Look-ups in named tables: a row name and a column name give one cell, copied from the table.

pafi:
	remim	zam	kovos	kof	saz	fefen	luzi	rop	kedes
pud	124	68	155	102	45	100	174	194	206
vuz	123	109	150	109	134	158	197	165	114
tesi	121	155	204	180	102	198	167	118	94

tesi, remim: 121
pud, remim: 124
pud, kedes: 206
vuz, saz: 134
pud, luzi: 174
vuz, kof: 109
vuz, zam: 109
tesi, fefen: 198
vuz, rop: 165
tesi, zam: 155
pud, fefen: 100
tesi, kedes: 94
pud, zam: 68
pud, kof: 102
pud, saz: 45
tesi, saz: 102
vuz, kedes: 114
pud, rop: 194
pud, kovos: 155
tesi, rop: 118

pulurid =
fields: kep, vulodug, gaka, tez, sobi, gisuzuz, dav
vamezis: [4256, 8304, 5253, 3723, 3101, 8231, 8724]
sero: [6036, 8497, 4704, 4192, 5058, 8354, 8159]
mafu: [5642, 7330, 5269, 4624, 5876, 8289, 7412]
kub: [5223, 6075, 6956, 6299, 5990, 7656, 7574]
bosos: [5133, 5993, 6542, 7675, 7152, 6767, 6902]
befebes: [7101, 5330, 5455, 7180, 8004, 6842, 8206]
gen: [6485, 4156, 5796, 9533, 7194, 5631, 5948]
ledu: [5756, 3323, 6585, 7616, 8687, 5122, 6119]
kegotok: [6260, 3225, 5892, 7387, 8400, 5905, 5839]
selan: [5859, 1919, 6312, 7658, 9528, 5744, 5237]

befebes, gaka -> 5455
ledu, tez -> 7616
kegotok, gisuzuz -> 5905
selan, vulodug -> 1919
gen, tez -> 9533
gen, gisuzuz -> 5631
befebes, sobi -> 8004
bosos, vulodug -> 5993
mafu, sobi -> 5876
bosos, dav -> 6902
selan, gaka -> 6312
vamezis, dav -> 8724
befebes, gisuzuz -> 6842
kegotok, vulodug -> 3225
vamezis, vulodug -> 8304
Row with the largest gaka: kub

mep =
|  | pabus | dok | lorovov | gadufom | lavu | dofa | vokapo | nafo |
|---|---|---|---|---|---|---|---|---|
| tise | 170 | 181 | 151 | 164 | 64 | 159 | 173 | 171 |
| mos | 163 | 193 | 146 | 185 | 158 | 251 | 167 | 184 |
| lamaba | 192 | 141 | 158 | 178 | 188 | 120 | 150 | 185 |
| durutu | 193 | 142 | 195 | 132 | 146 | 197 | 177 | 161 |
| gor | 86 | 78 | 167 | 122 | 160 | 129 | 182 | 98 |
| sosi | 154 | 80 | 202 | 47 | 157 | 127 | 194 | 189 |
| nobo | 163 | 189 | 155 | 168 | 116 | 139 | 192 | 190 |
| lor | 151 | 128 | 121 | 90 | 135 | 99 | 187 | 166 |
| safavi | 182 | 179 | 183 | 183 | 177 | 177 | 188 | 190 |
| naved | 190 | 134 | 154 | 142 | 199 | 154 | 150 | 182 |

lamaba, vokapo: 150
nobo, gadufom: 168
safavi, vokapo: 188
naved, gadufom: 142
sosi, lavu: 157
nobo, nafo: 190
nobo, dok: 189
durutu, gadufom: 132
nobo, lavu: 116
durutu, dofa: 197
tise, dofa: 159
safavi, lavu: 177
sosi, vokapo: 194
nobo, pabus: 163
lor, dok: 128

linofa
cols = dezuda, nar, lotepi, furuka, zutivor, ferifu, fem, totip, kosi, pov
gon: [97, 124, 118, 103, 71, 96, 133, 193, 153, 163]
ludun: [134, 95, 64, 156, 125, 150, 111, 80, 119, 90]
zutol: [113, 139, 89, 51, 88, 121, 110, 58, 172, 135]
sav: [167, 100, 108, 95, 97, 106, 101, 103, 125, 82]
lel: [137, 97, 63, 150, 103, 131, 143, 70, 21, 132]
losi: [189, 133, 111, 138, 152, 165, 106, 155, 144, 154]
kuv: [83, 132, 69, 148, 169, 164, 158, 117, 99, 87]
kinav: [172, 87, 115, 64, 146, 141, 83, 103, 158, 102]
fak: [138, 147, 151, 134, 111, 119, 104, 99, 90, 117]

What is the ferifu of ludun in linofa? 150
What is the totip of lel in linofa? 70
What is the lotepi of ludun in linofa? 64
What is the ferifu of lel in linofa? 131
What is the fem of sav in linofa? 101
What is the dezuda of kinav in linofa? 172
What is the lotepi of losi in linofa? 111
What is the pov of gon in linofa? 163
What is the ferifu of kuv in linofa? 164
What is the totip of gon in linofa? 193
Which row has the largest lotepi? fak

Table lifav
	popubu	rugini	tak	megilo	dokib	siki
fozag	63251	59475	53648	62858	71884	66073
nebok	44799	34477	61425	44946	28668	48353
miziza	73170	51016	41132	68006	75191	70541
sug	28250	58932	69285	40073	32322	65127
mapa	52386	46040	52972	52068	50009	49472
tezuv	67575	53160	59495	64047	64711	73512
zaz	55281	38818	51762	49133	42054	42295
sef	78743	37942	59617	69769	74425	64114
vune	60272	49225	57930	55232	52435	80622
bimeza	59911	56317	60523	59634	63076	76717
kove	63370	36499	67410	55033	48082	75950
pozot	63872	23540	69409	50494	35454	62272
piliruz	62352	57404	50540	53560	61495	67391
tetigut	57284	46087	52257	54827	53421	75444

siki of mapa is 49472
popubu of nebok is 44799
megilo of vune is 55232
dokib of miziza is 75191
megilo of fozag is 62858
megilo of tezuv is 64047
rugini of tezuv is 53160

